Each row below holds a small network's activations on one input, seen along a few directions.
In each table, some parts of the input vary, and every possible input appears once, in random order.
Descriptions start from the smaller parts, as in this example, which fits no table here: one of 5 places around a ring, together with either a single point or one of 9 places along a line or (one of 2 separate values, together with one of 6 places along a line).
Shared parts are said once, and a part with two or three values counts as separate values.

Other details of the inputs shift rows strongly along two fixed directions, in all tables alike. That doesn't count.

Table:
row 1: [ 24  -2  -8  38  13 -23 -13  34 -20  76 -21  34  44]
row 2: [ 78 -34 -53  43  19 -35 -22  10  -4 -32  14 100 -55]
row 3: [-33  19  44  44  18  -8 -36  61 -29 122 -55   7  89]
row 4: [ 43 -16 -20  52 -70  48 -17  17 -18  43   5  61 -42]
row 5: [-36  54  83  11 -12  -4 -86  67  11  84  34  -8  68]
row 6: [-50  35  70  15 -28  94 -41  79   0  71 -49   6  61]
row 7: [  74  -17  -82   44  -76   44  -29    4   -5  -26   -8   40 -116]
row 8: [ 25  17  30 -16 -27 -33 -15  22  20 -23  54 -22 -11]
row 9: [ -2  29  18  42 -48  56 -33  24 -28  44 -19  36   7]
row 10: [-62 -24  22 -47  75 -22  70 -28   7 -74  11 -34  44]
row 11: [ 73   0 -21  32   3 -18 -13  57 -10  19 -28  42   2]
row 12: [ 27  14 -20  -3  25 -18  30  13  14 -22  -8  20  27]
row 13: [ -53   -9  -34  -30   52  -37   70  -60  -16  -42  -12 -102   28]
row 14: [ -44   10   21 -101    8  -18   37  -29   10  -46   74 -110    8]
row 15: [-77  -6  15 -27 -20  22  94 -86 -33 -29  22 -64  26]
row 16: [  7 -57   6  21  31 -38  12  -5 -33   4  -6  24 -17]
row 17: [  33  -35  -20   -9  -39  -12   50 -104  -11  -35   30    6  -39]
row 18: [-60 -37  38 -28  -2  50  85 -56  -1 -58  16 -83  19]
row 19: [-45  -7  45 -54   2  17  68 -87   2 -58   0 -66  28]
row 20: [ 24  -3 -63  21  16 -43  63 -52   3 -62  29  11   4]
row 21: [ 94 -61 -34  63   5 -40 -25  12 -38 -22  -3  79 -88]
row 22: [-29  27  47  55  24   1 -46  62 -36 102 -55   0  83]
row 23: [ -64  -27   40  -15    2   25   70 -103  -12  -41   24  -75   34]
row 24: [ 10   4 -50  22  22 -12 -61  46  31  -8 -26  67 -20]
row 25: [-57  66  41 -14 -18  59 -86  28   6  80 -75  -1  49]
row 26: [-52   7  46  10  54   0 -52  61   8  84 -29  60  86]
row 27: [ 53 -30  -7  67 -52  56 -34  14 -11  30   9  52 -39]
row 28: [-72  21  48 -32 -12  21  33 -62 -18  27  -8 -33  59]
row 29: [100 -59 -30  25  16 -29 -16  38 -14 -40  -3  81 -74]
row 30: [ 41 -38  -8  -5 -37  15  53 -63   9 -76  15 -12 -48]
row 31: [-38  38  81  13 -11  54 -70  13  -4  94 -39  22  79]
row 32: [ 34  -3 -18  21  18 -11 -30  63  28 -22 -12  88  -3]
row 33: [ 60 -24 -76  21  17 -29 -43  18  14 -35 -10  74 -71]
row 34: [-86  11 -11 -40 -12  36  60 -76 -16 -58 -10 -94  -3]
row 35: [108 -12 -43  -5 -58 -38 -44   8 -10   6  98  45 -67]
row 36: [ 21   4 -32 -37 -43   1  48 -66   6 -65 -11 -15 -72]
row 37: [ 66  16  -3  -1 -35 -11 -72  33 -13  26  76  26 -22]
row 38: [ 50  -8 -12 -57 -20 -29  21 -21  -5 -71  88 -42 -37]
row 39: [ 44 -51  -6  34  26 -28 -35  35 -22  39  -8  79 -17]
row 40: [-54  32  14 -22  43  -6  46   7  23 -16 -14 -24  91]
row 41: [-72 -47  -1 -42  78 -26  42 -48 -17 -56  -8 -72   5]
row 42: [-75 -26  52 -30  62 -12  21  18  -8  -2 -40 -46  18]
row 43: [-28  66  24 -33  14  15 -54  20  18  42  35 -55  16]
row 44: [ 34   3 -19  24 -66  61 -23  48  11  17 -29  35 -67]
row 45: [-34  61  75 -24 -16   0 -83  95  44  76   7 -19  42]
row 46: [ 54  12   9  20 -51 -44 -56  35  13  38  65  35 -24]
row 47: [ 18   1 -33 -27 -28 -51  -1 -36  17 -67  69 -58 -61]
row 48: [-50   9  38  29 -25  71  -2   6 -25  35  -6 -14  33]
row 49: [ 13 -52   4  20  52 -24   0  -3 -33 -12   4  29 -10]
row 50: [-45 -19   0  -5  54 -36  90 -65 -39 -33  14 -78  56]
row 51: [  5 -10 -20   3 -34  33 -23 -35  17 -10 -21 -14 -36]
row 52: [-51   4  23 -26  59  -2 -11  46  28   9 -31  15  35]
row 53: [ 17  30  -9  36  24  -8 -25  33   2  46 -16  51  54]
row 54: [106 -45 -46  51 -77   4 -11 -34   1   4  21  81 -83]
row 55: [-44   4  35  -3  36 -20  47   8 -25   2 -36 -64  62]
row 56: [-59  -3  29 -68  -2  15  64 -87  18 -46 -11 -76   2]
row 57: [-43  27  26 -23 -12  40 -49 -24  14  35 -47 -24  26]
row 58: [-35  58  25  -7  36  13 -37  81  35  80 -59  23  80]
row 59: [-55  13   9 -13  46 -26  50 -26   2  26   1 -18  92]
row 60: [ 27  -6 -23   1 -38  -1  45 -94 -31 -60  19  -2 -47]
row 61: [ 79  14 -83  23 -14 -33   1  30  38 -25 -13  68 -51]
row 62: [  6 -55 -38   2  34 -39  16 -32 -23 -63 -14 -22 -71]
row 63: [-59  12 -38 -38  55 -31  65 -61  11 -51  -3 -72  39]
row 64: [ -9 -12 -20  23  37 -24   2   3   8 -32  10  49  13]
row 65: [107   7 -35  18 -71   9 -17  -8  -4 -36 -15  72 -83]
row 66: [ 24  50  32  -1 -11  -1 -52  31   8  78  63  11  12]
row 67: [ 31  40  13   0  -2  -9 -19 -10  -3  12  80 -18 -18]
row 68: [ 96 -17 -67  42 -25 -46   1  35  -9  -7 -35  33 -85]
row 69: [ 64  52  -3 -16 -20  -1 -48  47  31  26  44   9 -58]
row 70: [-62  12  13 -18  49  -3 -10  49  41  -1 -29  19  40]
row 71: [ 21 -21 -70  17  10 -52  40 -43 -27 -47 -20 -54 -49]
row 72: [-54  39  29 -21 -34  59   1  24   6  25 -45 -21  11]
row 73: [-36  27  -2  11  26 -19  12   9  16  45 -10  21  88]
row 74: [-58  -3  17   5  46 -17  -5  22  17  26  -8  39  69]
row 75: [  9   6 -89  -3  17 -41  40 -44  22 -68   4 -14 -19]
row 76: [-30  38  18 -57  -4  10 -71  30   6  32  40 -55  30]
row 77: [ -8  -6  -4  27 -36  71 -58  29  14  43 -31   4 -18]
row 78: [ 51  19  -6  26 -65  47 -19  37  -9  -1 -27  52 -39]
row 79: [ 19 -62 -25 -22  42 -37  43 -10  -4 -66  -1  -2 -65]
row 80: [-69 -52  25 -13  -9  34  90 -86 -15 -19  38 -71  24]
row 81: [ 19 -49 -30  -6 -42  36  57 -41  15 -59  14 -29 -83]
row 82: [-13  80  79 -23  12  30 -68  75  20  78  24 -15  58]
row 83: [-32 -24  61  -1  51  -4 -10  46 -19  11 -39   0  31]
row 84: [ 27 -35 -24 -19 -42  14  50 -63  25 -64   4 -23 -75]
row 85: [ 22  16  -9  12  15 -10 -19  66   7  54 -52  13  15]
Description of these inputs: one of 5 places along a line, together with either one of 3 separate values or one of 6 places around a ring or (one of 2 separate values, together with one of 4 places along a line).
Changing only the place on the line of 5 turns row 56 into row 57. The same change can be made to row 45. Which row results? -> row 47
Changing only the place on the line of 5 turns row 64 into row 70. The same change can be made to row 60. Which row results? -> row 36
Changing only the place on the line of 5 turns row 79 into row 29. The same change can be made to row 61. Which row results? -> row 40
Change only the place on the line of 5 in row 6. List by row number the other rows that result. -> row 4, row 7, row 44, row 48
Change only the choice among 2 separate values in row 32. List by row number the other rows that result. -> row 40
Change only the choice among 3 separate values in row 5. List by row number the other rows that result. -> row 37, row 67
Change only the choice among 3 separate values in row 82. List by row number the other rows that result. -> row 8, row 38

Table:
row 86: [-19  -1  17  21   3  20 -23  20  -5  44 -41  25  27]
row 87: [  79  -35  -72    5  -42  -16   45  -55   -1  -96   39   15 -109]
row 88: [  4   7  -7   1 -17  18 -17   0   5  -1  -3   6 -16]
row 89: [ 15  18  -5 -11 -14  -6 -17  13  12   0   6  -7 -15]
row 90: [-17  11  11  17   7  20 -19  33   8  34 -32  26  33]
row 91: [ 86 -39 -90   6  -4 -59  49 -56  -3 -92  35  26 -91]
row 92: [-40 -11  15 -13  48 -27  19 -12  -9 -12   7 -24  35]
row 93: [-40  -5  26 -19   0  23  24 -25 -10  -7 -10 -47  11]
row 94: [-48  -4   1  -8  25   3  31 -25   0 -11 -13 -25  33]
row 95: [ 14  16   2 -12 -14  -1 -15  13  16  -2  10   4 -11]
row 96: [ 64  10 -11  29 -25   0 -73  70   8  48   2  58 -33]
row 97: [-30  11  28 -17  -7   7  28 -31  -7   0  31 -38  33]
row 98: [-36  -9  15 -12  47 -29  25  -5 -11 -12   4 -32  33]
row 99: [-13   8  28   7 -14  37 -38  19  -1  42 -26  12  11]
row 100: [ 12 -14   0   9  25 -25  -3  17  -4  -6   6  22   4]
row 101: [ 22  10  -2  10 -27   3 -12 -12  -6  16  26   8  -6]
row 102: [-40  17  16 -35   9  -5  10 -21  12 -12  13 -45  19]
row 103: [-44 -14  14  -4  16   6  39 -24 -13  -5 -25 -32  26]
row 104: [ 10  -9  10   4 -21  27  -6  -1  -3   1 -10  11 -18]
row 105: [ 60   9 -11  28 -23   2 -80  63  11  50   4  66 -30]
row 106: [ -7  18  14   2  22  -2 -22  38  10  31 -19  23  37]
row 107: [-44  -1   0  -7  23   2  36 -17  -2 -11 -17 -33  31]
row 108: [  42   35    6   37  -38   41 -100   90   11   77  -38   67  -11]
row 109: [-45 -16  20  -5  15  11  41 -27  -8  -9 -20 -21  28]
row 110: [-33   7   4 -22  37 -20  30 -11   0 -12  -5 -35  34]
row 111: [ 83 -16 -54  17 -48 -25  26 -43 -13 -45  50  11 -76]
row 112: [-37  -2  26 -29  18  -4  20  -9   4 -10  27 -39  23]
Describe the family of inputs behind these rows. -> one of 3 separate values, together with either a single point or (one of 2 separate values, together with one of 4 places along a line)
Changing only the choice among 3 separate values turns row 106 into row 91. The same change can be made to row 104. Which row results? -> row 99
Change only the place on the line of 4 in row 100. List by row number the other rows that result. -> row 90, row 106, row 109
Change only the choice among 2 separate values in row 87. List by row number the other rows that result. -> row 90

Table:
row 113: [-64 -20  13 -25  16   0  97 -94 -19 -54  13 -65  35]
row 114: [-56  38  46  15  77  -6 -64  99  19  92 -63  45 115]
row 115: [ 80 -47 -61  33  29 -64  -2  23  -1 -38   0  76 -57]
row 116: [ -50   -1   14  -53   19  -30   71  -78  -10  -49   56 -104   20]
row 117: [ 87 -23 -27  37 -38 -11 -23  10 -11  -1  40  57 -61]
row 118: [-63   7  12 -41  11  15  66 -38  11 -44  -8 -65  25]
row 119: [ 78  -6 -50  26 -41   2 -16  22   3 -16 -17  36 -76]
row 120: [ 62 -30 -63  29 -35   2   8 -26  -9 -34 -15  31 -80]
row 121: [ 16  -2  31  42 -20  34 -54  46 -12  68 -32  60  16]
row 122: [-67  43  57  12   2  72 -70  64  15 100 -75  26  84]
row 123: [-47  46  87 -13   8  31 -76  71   7  99  -2  -1  79]
row 124: [ 95   1 -49  10 -45 -28 -11 -10   9 -26  51  43 -70]
row 125: [-75 -26  22 -28  19  23  57 -57  -7 -37 -12 -58  16]
row 126: [-61 -17  -5 -22  86 -56  61 -24 -10 -36  -8 -49  49]
row 127: [ 78 -15 -35  21 -41  13 -21  28   5 -23 -11  50 -82]
row 128: [ 80 -23 -49  32 -37 -29  11 -24 -19 -22  45  24 -65]
row 129: [ 71 -29 -46  42 -35 -12  12 -26 -23 -15   1  39 -59]
row 130: [-55  56  51 -21   9  29 -73  62  19  75 -27 -26  58]
row 131: [-68  -5  18 -67  25  -7  54 -60   9 -71  37 -96   3]
row 132: [ 15  55  12   4 -24  28 -99  81  35  67 -21  48   9]
row 133: [-57  -3  20 -32  15  -7  75 -69 -11 -36  49 -71  43]
Describe the family of inputs behind these rows. -> one of 3 separate values, together with either a single point or one of 6 places around a ring
Changing only the choice among 3 separate values turns row 122 into row 120. The same change can be made to row 113. Which row results? -> row 129
Change only the choice among 3 separate values in row 116. List by row number the other rows that result. -> row 123, row 124
Change only the choice among 3 separate values in row 127. List by row number the other rows that result. -> row 118, row 119
